A small network was shown many inputs. Here are its activations along a few directions, one row for each input.
In each table, some parts of the input vary, and every possible input appears once, in random order.
A made-up example of a description, with smaller parts first: one of 8 places around a ring, together with either a single point or one of 9 places along a line or (one of 2 separate values, together with one of 6 places along a line).
Shared parts are said once, and a part with two or three values counts as separate values.
(in the rows, 128 means zero)

Rows:
r1: [152 150 144 102 120 112 147 147 171 125 156]
r2: [143 166 169 109 140 109 129 152 127 103 144]
r3: [111  90 105 135 181  99  92 101  77 142 115]
r4: [167 128 137 135  98 101 130 147 190 136 152]
r5: [150 164 165 110 126 103 151 162 131 123 148]
r6: [159 119  99 144 134 114 124 186 177  86  45]
r7: [144 156 157 107 130 102 154 142 158 123 155]
r8: [151 115 122 123 100 129 102  89 165 192 107]
r9: [132 177 158 122 141 102 113 159 117  99 144]
r10: [147 121 118 140 160  74 107 135  97  74 136]
r11: [124  84 120 108 163 123  99 126  76 142 125]
r12: [108 102  99 175 157 140 124 117  78  84 142]
r13: [115 137 113 132  83 163 151 112 150 126 148]
r14: [112 144 124 126  99 170 166 112 141 125 147]
r15: [111  99 107 162 146 150 132 130  76  85 147]
r16: [124 104  72 173 110 165 140 151 150  91  48]
r17: [119 118 127  88 107 129 116 114 152 185 126]
r18: [138  95  74 126 134 137 107 149 149 150  28]
r19: [151 120 125 127 149  83 115 150  94  76 142]
r20: [ 92 162 139 153 132 169 131 134  94 103 143]
r21: [102 143 140 133 112 163 173 110 132 123 148]
r22: [186 134 133 146 104 108 117 125 199 134 139]
r23: [114 132 160  89 132 134 137 130 107 180 119]
r24: [100 144 150 102 151 137  99 131  94 160 120]
r25: [101 149 154 138 128 174 147 126 106 105 142]
r26: [117 124 138  82 121 137 132 113 142 182 125]
r27: [105 126 170  90 146 141 114 124 109 160 119]
r28: [ 96 103  93 189 166 124 122 106  80  86 138]
r29: [133 121 113 154 168  58 106 123  98  75 131]
r30: [108 152 147 136 112 166 170 131 105 124 142]
r31: [108 127 150  86 133 130 139 109 131 181 125]
r32: [156 147 130 109 108 105 132 148 179 128 157]
r33: [131 106 128 112  96 123 114 110 158 193 120]
r34: [148 131 109 167  76 162 137  87 164 131 128]
r35: [128 124 115 157  72 157 149 108 156 134 142]
r36: [126  95 105 120 175 115  92 112  73 142 119]
What is each input in this table made of? -> one of 3 separate values, together with either a single point or one of 11 places along a line
Which other rows does r12 become when the choice among 3 separate values takes its other values? List them by row number. -> r10, r36

Rows:
r37: [120 128 102 197 182 148  99 154  65  43  83]
r38: [147 125 137 146  69 148 125 108 207 165 137]
r39: [ 44 168 202  94 172 146 152  83  33 150 204]
r40: [149 172 131 117  94 117 175 153 195 132 146]
r41: [130 111 164  68 118 140 158 143 160 202 103]
r42: [138 133 124 123  77 163 114 114 187 189 125]
r43: [133 131 148  68  98 153 134 126 162 202 106]
r44: [138 146 191  94 183  79  85 145  48 112 209]
r45: [137 143 127  91  83 164 116 112 162 198 110]
r46: [106 111  99 186 198  85  73 136  64  69  64]
r47: [106  71  61 161 206  77  93 101  58  86  97]
r48: [113  87  89 177 145 144 129 156  54  44 121]
r49: [116  55  57 160 177 113 124 127  59  71 135]
r50: [176 161 138 131  79 116 166 125 189 132 129]
r51: [165 139 140 144  73 131 148 103 207 141 139]
r52: [130 167 138  90  94 124 157 162 197 113 140]
What is each input in this table made of? -> either one of 2 separate values or one of 5 places around a ring or one of 9 places along a line

Rows:
r53: [119 145 131 112  62 183 147 106 187 175 102]
r54: [145 104  67 194 129 106 126 127 113  47 132]
r55: [ 82 147 167  77 129 175 151 112 106 184 159]
r56: [134 184 182  84  95 122 151 158 167 155 146]
r57: [179 151 114 138  89 137 147 173 208 117  85]
r58: [120 115 103 189 179  98 123 118  79  53 154]
r59: [159  74  72 151 113 111  90 127 175 138  74]
r60: [116 168 180  91 118 129 149 107 122 149 223]
r61: [121 133 171  54 143 114 123 109 128 209 164]
r62: [146 123  79 162 144 102 120 175 117  47  80]
r63: [107  88  56 175 132 154 120 128  92  84  69]
r64: [158 131 133  89  74 122 119 105 208 202 107]
r65: [122 135 115 158 194  94 117 166  83  53 103]
r66: [162 119  95 161 121 120 130 176 178  74  77]
r67: [116 148 157 124 186 106 112 157  53  81 137]
r68: [116  98 136 115 188  97  82 108  52 143 132]
r69: [159 179 154  97  75 132 149 152 210 139 113]
r70: [136 120  90 152  69 187 136 125 183 154  78]
r71: [ 69 125 167  98 160 163 136 114  49 150 150]
r72: [122  84  72 175 109 171 129 130 155 111  66]
r73: [ 82  99  90 171 181 145 117 119  58  90  92]
r74: [161  99  84 192 107 124 136 128 175  75 128]
r75: [ 97 145 160 101  90 173 159 114 146 191 132]
r76: [ 77 113 132 137 173 158 112 111  28 119 126]
r77: [118  90  92 148 188  85  76 114  80 115 100]
r78: [174 136 102 169  66 140 143 123 204 120 140]
r79: [109 160 192  84 172 112 137 160  74 113 161]
r80: [115 129 146 154 170 111 118 109  48  81 188]
r81: [160 156 144 129  68 136 165 106 210 140 160]
r82: [122 181 191  62 143 124 154 158 129 147 169]
r83: [175 106  91 129  81 127 107 124 205 181  83]
r84: [133 136 162  77  95 112 121 110 165 218 141]
r85: [146  74  56 153 146  93  89 127 116 110  75]
r86: [108 110 171  75 174 103 107 111  72 175 156]
r87: [107 141 181 114 156 117 143 112  68 113 212]
r88: [135 161 173 116  88 126 167 111 166 156 193]
What is each input in this table made of? -> one of 4 separate values, together with one of 9 places around a ring
The inputs of r66 and r59 match in every part but the choice among 4 separate values. If r69 is changed in the same way as r66 into r59, which row does it become? -> r64
Which other rows does r63 become when the choice among 4 separate values takes its other values? List them by row number. -> r54, r62, r85
Which other rows does r81 become when the place on the ring of 9 takes its other values? List them by row number. -> r54, r58, r60, r74, r78, r80, r87, r88

Rows:
r89: [129 100  70  96  74 131 177 113 215 165  58]
r90: [159 117 109  96  71 170 156 185 236 153  62]
r91: [111  95  77 166 140 113  67 118  81 117  43]
r92: [219  81  91 134  91  55 101 140 213 141 141]
r93: [133 166  91 163 177  76 112 164 138  29  99]
r94: [121 117 185  97 210 112  84 102  54 164 103]
r95: [126 156 190  30  87 169 164 171 189 206 134]
r96: [ 92 134 157  37  97 132 186 105 172 224 128]
r97: [ 68 113 132 112 168 136  84 123  43 157 162]
r98: [156  81 104 165 195 111  73 120 100 118  33]
r99: [141  97  90 191 128 106 160 142  82  36 107]
r100: [140 129  73 175  91 146 163  71 207 167  99]
r101: [102 167 174 132 189  92 158 161  76  88 182]
r102: [143 146 139 196  51 157 122 101 235 116 119]
r103: [135  68  75 180 145 152 138 127  90  48 117]
r104: [ 89 107 125 108 168 162 112 113  44 119 190]
r105: [106 169 152 108 108 146 171  58 161 218 170]
r106: [ 98  78  54 178 153 136  71 142  91 113  94]
r107: [103 128 174 133 150 112 170 134  43  88 180]
r108: [114 190 212 121  62 157 131  82 184 161 190]
r109: [119  72  47 173 153 160  99 132  91  75 120]
r110: [107 109 147 104 154 152 148 102  39  85 187]
r111: [139 131  94 199 173  90 149 175 118  42 108]
r112: [ 76 126 162 108 161 116  81 107  37 170 113]
r113: [199 165 126 155  44 181 135 176 218 141  94]
r114: [100 206 166  89 187  75 121 142  92  68 172]
r115: [188 126 168  57 104  58 108 118 167 186 214]
r116: [169 209 199  82  53 180 143 156 166 188 166]
What is each input in this table made of? -> one of 2 separate values, together with either a single point or one of 5 places around a ring or one of 8 places along a line
The inputs of r110 and r103 match in every part but the choice among 2 separate values. If r116 is changed in the same way as r110 into r103, which row does it become? -> r113
Which other rows does r94 become when the place on the line of 8 takes its other values? List them by row number. -> r97, r101, r104, r107, r110, r112, r114

Rows:
r117: [103  87  97 125 172 116  95 114  75 136 103]
r118: [106  97 110 137 165 127  95 115  70 126 116]
r119: [151 180 167 102  96 112 147 140 178 135 172]
r120: [124 127 136 147 165 111 133 141  77  75 150]
r121: [148 158 165 106  95 132 160 136 166 142 158]
r122: [127 112 132  88 106 139 123 112 163 204 102]
r123: [131 123 144 100  99 151 124 113 158 194 116]
r124: [186  92  30 213  85 129 127 153 216  66  41]
r125: [129 147 143 144 169  94 122 148  87  68 155]
r126: [ 99 114 115 148 162 128 116 114  74 105 130]
r127: [104 128 123 142 160 124 123 135  76  85 146]
r128: [125 141 149 110  96 152 146 111 162 173 130]
r129: [131 157 155 103  94 149 152 132 163 154 145]
What is each input in this table made of? -> either a single point or (one of 2 separate values, together with one of 6 places along a line)
Which other rows does r126 become when the choice among 2 separate values takes its other values? List them by row number. -> r128
Which other rows does r129 become when the place on the line of 6 takes its other values? List them by row number. -> r119, r121, r122, r123, r128

Rows:
r130: [107 105 138 161 180 132 122 118  45 114  92]
r131: [153 100 135 101  88 131 135 104 193 185 140]
r132: [143 145 133 140  60 150 148 148 212 146 108]
r133: [106 120 137 128 165 120 165 138  68  70 165]
r134: [ 88 157 128 147 132 134 121  88  94 109 188]
r135: [119 106  91 164 152 123 160 145 114  56  95]
r136: [168 118 121  93  89 105 148 105 185 193 133]
r137: [128 161 158  83  93 191 136 143 149 179 107]
r138: [142 101 129 112  66 152 133 132 178 180 136]
r139: [154 144 138 129  83 128 149 119 229 150 112]
r140: [140 143  98 144 140  94  88 154 133  79  97]
r141: [160 122 120  98  70 180 132 143 165 164 129]
r142: [129 125 150 165 163 118 138 126  53  77 158]
r143: [160 165 124 126  65 177 146 158 200 130 101]
r144: [106 138 132 104 170 107  77 141  80 130 102]
r145: [119  82  73 114 160 110 121 147 103 112 131]
r146: [102 142  80 185 118 138 115  94 140  96 116]
r147: [119 126  77 142 154 107 136 163 137  76 103]
r148: [127 155 144 111 155  93  95 147  87  93 167]
r149: [ 66 139 115 142 147 149 103  79  87 146 121]
r150: [155 126 118 190 154 112  90 142 126  80  97]
r151: [118 138 175  86 110 137 140 102 178 197 118]
r152: [128 157 178 105  74 146 155 139 169 160 178]
r153: [140 139 167 155 166 108  96 136  80  92 167]
r154: [141  68 100 173 155 121 118 116  65  98 116]
r155: [137 157 185  94  96 122 157 110 185 163 183]
r156: [143 111 104 201 151 121 133 132  99  64  88]
r157: [109 139 168  97  88 161 138 132 162 194 113]
r158: [154 174 171  88  98  99 170 111 177 172 175]
r159: [101  99  76 156 124 140  99  78 106 132 145]
r160: [141  99  93 117 147  99  74 139  98 116 125]
r161: [107 139 123 108 169 106 142 157  91  91 173]
r162: [154  81 113 162 160 115  75 127  92 116 125]
r163: [169 163 125 121  84 103 162 120 220 158 105]
r164: [ 84 100 125 123 181 135 149 131  61 106  99]
r165: [118  62  86 137 158 126 145 129  80  92 123]
r166: [119 120 153 149 182 121  78 127  73 129 102]
r167: [ 85 121 112 100 183 118 124 149  84 126 107]
r168: [147 178 169  91  79 175 153 150 156 145 171]
r169: [135 156 160  79 112 113 153 104 169 206 110]
The inputs of r133 and r164 match in every part but one. If r158 is changed in the same way as r133 into r164, which row does it become? -> r169
What is each input in this table made of? -> one of 4 separate values, together with either a single point or one of 4 places along a line or one of 5 places around a ring
Which other rows does r163 become when the place on the line of 4 takes its other values? List them by row number. -> r132, r139, r143
Which other rows does r138 become when the choice among 4 separate values takes its other values? List them by row number. -> r132, r152, r157
